A small network was shown many inputs. Here are its activations along a few directions, one row for each input.
In each table, some parts of the input vary, and every possible input appears once, in random order.
Descriptions start from the smaller parts, as in this example, which fits no table here: line(4) and (point or line(9) or (values(2) and ring(5))).
Shared parts are said once, and a part with two or three values counts as separate values.
In the rows, zero is written as 128.

Other details of the inputs shift rows strongly along two fixed directions, in all tables alike. That doesn't count.

Table:
R1: 148 112 94 81 140 122 31 133 195 107 208 73 112 152 104 125
R2: 105 91 111 166 155 114 126 128 131 137 131 158 99 144 97 162
R3: 112 91 108 155 143 126 135 103 130 85 131 157 100 142 122 153
R4: 130 165 174 170 119 153 189 143 80 188 77 146 158 79 165 127
R5: 171 174 135 126 89 121 175 154 87 159 103 80 190 99 166 114
R6: 141 228 123 44 104 145 23 157 164 164 167 52 123 119 140 118
R7: 156 133 161 129 106 104 202 145 83 153 59 128 182 95 151 96
R8: 153 139 142 146 130 150 123 129 135 147 135 102 150 97 160 94
R9: 96 85 130 166 153 161 133 92 138 92 133 174 101 133 136 128
R10: 156 191 135 84 79 147 132 141 113 117 134 85 142 103 170 132
R11: 106 91 131 148 151 111 137 139 132 131 136 167 105 156 83 155
R12: 113 123 126 104 123 136 101 98 141 90 134 151 102 156 123 120
R13: 134 71 109 164 151 107 125 118 134 112 134 138 125 142 104 134
R14: 133 190 94 71 102 151 65 128 160 105 191 54 118 127 154 135
R15: 97 86 126 125 140 126 145 97 137 88 117 167 100 145 106 124
R16: 129 75 128 139 149 102 117 112 139 112 117 168 130 162 99 105
R17: 127 161 168 129 114 116 205 157 76 178 56 143 156 96 136 125
R18: 97 98 111 159 156 113 139 131 130 138 140 161 111 158 89 157
Each input here is: values(3) and (point or line(5)).
Question: The inputs of R2 and R3 match in every part but the values(3) part. If R17 is changed in the same way as R2 into R3, which row does it become?
Answer: R15
Question: Which other rows does R1 become when the line(5) part takes its other values? List them by row number.
Answer: R5, R7, R13, R16
Question: Which other rows does R10 become when the values(3) part takes its other values? List them by row number.
Answer: R1, R11

Table:
R19: 146 131 99 86 133 126 44 139 179 137 190 49 131 126 122 112
R20: 114 83 129 151 148 101 157 126 118 127 105 183 127 158 91 136
R21: 129 59 120 162 164 98 144 123 139 117 126 160 125 153 85 120
R22: 80 75 125 156 165 110 144 108 128 124 107 196 98 162 81 137
R23: 118 57 131 153 157 96 166 118 128 117 106 182 131 158 81 118
R24: 149 176 168 148 94 139 209 164 70 195 73 107 182 68 177 128
R25: 135 176 101 79 104 169 49 111 167 92 198 76 111 139 159 125
R26: 109 55 121 187 161 110 150 120 123 135 122 181 118 154 89 153
R27: 182 213 173 143 69 127 217 178 45 196 52 106 195 75 187 130
R28: 148 188 120 83 113 133 59 153 153 150 170 71 124 126 128 135
R29: 118 62 117 175 169 98 141 124 132 119 124 181 114 164 81 140
R30: 91 72 140 162 165 118 164 122 130 131 117 199 107 151 81 140
R31: 179 183 167 121 87 112 203 162 72 171 64 99 196 84 165 102
R32: 124 164 118 83 139 142 47 144 181 142 193 77 104 126 113 130
R33: 133 171 136 82 114 176 61 118 160 112 165 81 108 99 167 111
R34: 109 65 135 166 148 135 136 88 128 83 112 203 96 152 116 134
R35: 125 59 132 148 146 122 133 87 142 77 113 173 116 142 121 102
R36: 146 151 103 101 129 124 50 147 160 142 179 68 128 129 125 127
R37: 106 77 118 154 135 124 163 102 117 77 121 180 96 152 111 160
R38: 117 159 106 83 125 180 51 106 182 86 209 82 98 133 150 119
R39: 107 70 112 149 139 114 162 100 120 71 118 176 103 154 111 151
R40: 115 168 121 63 124 147 46 144 176 145 185 73 104 126 122 126
R41: 157 201 176 121 67 128 212 167 48 187 47 122 184 90 174 128
R42: 114 171 104 73 134 135 40 135 174 140 178 81 103 134 115 127
R43: 112 89 134 156 145 110 156 126 117 131 110 188 119 158 90 146
R44: 145 159 113 75 111 149 34 113 172 96 172 78 111 123 158 110
R45: 102 107 122 159 136 149 162 88 116 86 116 175 118 143 138 126
R46: 123 167 116 83 120 165 41 106 167 102 164 85 99 112 157 113
R47: 144 155 98 70 110 153 48 104 181 80 200 63 123 138 154 98
R48: 113 84 114 157 137 136 149 87 127 72 132 179 121 164 128 127
R49: 159 210 160 142 86 129 199 164 56 196 58 96 187 66 187 120
R50: 110 53 119 192 168 105 144 119 126 125 129 191 109 163 79 151
R51: 118 155 95 96 139 138 38 134 174 149 185 64 110 123 125 132
R52: 93 72 132 162 145 134 189 103 117 81 112 185 97 135 117 153
R53: 102 66 130 154 152 99 158 119 118 121 101 195 118 167 84 137
R54: 151 212 162 127 92 127 192 159 67 185 62 109 175 81 171 121
R55: 115 171 99 77 113 151 71 117 158 92 168 73 95 117 149 140
R56: 103 67 135 184 172 116 162 126 132 131 123 190 107 147 87 143
R57: 110 55 127 142 156 98 149 114 137 113 114 175 121 164 80 118
R58: 178 189 166 114 52 126 247 146 44 134 42 93 195 62 206 112
R59: 128 170 104 98 137 133 52 141 165 146 173 76 108 125 124 129
R60: 186 184 164 131 81 117 204 169 63 183 64 82 206 70 182 101
R61: 137 172 121 99 125 145 68 154 158 160 180 62 125 104 139 128
R62: 168 190 161 128 90 115 192 164 68 174 66 113 185 95 163 121
R63: 111 48 117 185 164 101 155 120 122 129 115 180 128 154 91 142
Question: Describe the family of inputs behind these rows.
Answer: line(5) and (values(3) or line(6))
Question: The inputs of R52 and R39 match in every part but the line(5) part. If R40 is changed in the same way as R52 into R39, which row does it become?
Answer: R53
Question: The inputs of R58 and R55 match in every part but the line(5) part. If R19 is changed in the same way as R58 into R55, which row does it become?
Answer: R51
Question: A walk changes only the line(6) part. It starts at R57 and steps to R23. List the rest of the walk in order.
Answer: R31, R21, R60, R19
Question: Which other rows does R20 become when the line(6) part takes its other values? List them by row number.
Answer: R29, R36, R53, R62, R63
Question: Which other rows does R46 become when the values(3) part takes its other values? List them by row number.
Answer: R45, R55
Question: List by row number the other rows that have the line(5) part in common with R34.
Answer: R25, R26, R27, R28, R37, R41, R43, R50

Table:
R64: 109 30 111 150 149 123 130 51 145 22 124 219 99 194 100 114
R65: 181 183 164 147 79 91 232 176 35 195 29 129 210 100 162 122
R66: 109 22 98 168 167 76 151 113 133 88 129 198 107 194 54 155
R67: 177 174 163 182 97 117 223 168 46 203 52 118 207 76 179 122
R68: 109 204 114 40 110 167 39 138 178 129 190 46 92 104 148 131
R69: 174 170 180 176 102 128 220 167 53 214 47 130 211 72 174 107
R70: 124 207 98 67 106 154 37 150 163 138 200 47 99 124 142 162
R71: 105 25 110 192 165 151 131 50 150 32 144 206 92 167 128 114
R72: 169 171 194 163 95 131 244 163 47 199 27 122 204 48 188 97
R73: 144 201 171 169 90 125 229 167 35 203 39 148 176 91 166 146
R74: 158 177 87 80 113 145 20 149 181 135 222 13 122 112 151 135
R75: 95 17 127 158 185 80 135 106 152 103 113 210 97 181 48 119
R76: 101 24 105 150 166 88 157 97 144 63 131 194 96 185 61 141
R77: 150 176 95 66 111 157 35 138 186 112 219 12 117 101 159 122
R78: 142 180 107 18 103 132 32 140 186 117 190 22 121 118 136 101
R79: 71 63 116 167 158 161 128 51 142 34 133 234 65 176 120 143
R80: 141 175 106 54 118 160 28 140 193 127 210 9 121 90 157 103
R81: 63 48 113 171 175 126 163 94 137 75 135 215 67 169 76 172
R82: 115 202 121 50 123 158 15 145 186 156 186 57 93 107 129 128
R83: 72 57 128 183 192 117 120 112 147 139 134 225 81 181 54 151
R84: 178 183 180 138 84 101 220 174 50 204 33 133 211 97 158 103
Question: The inputs of R70 and R66 match in every part but one. If R81 is changed in the same way as R70 into R66, which row does it become?
Answer: R76
Question: Describe the family of inputs behind these rows.
Answer: values(3) and (point or ring(6))
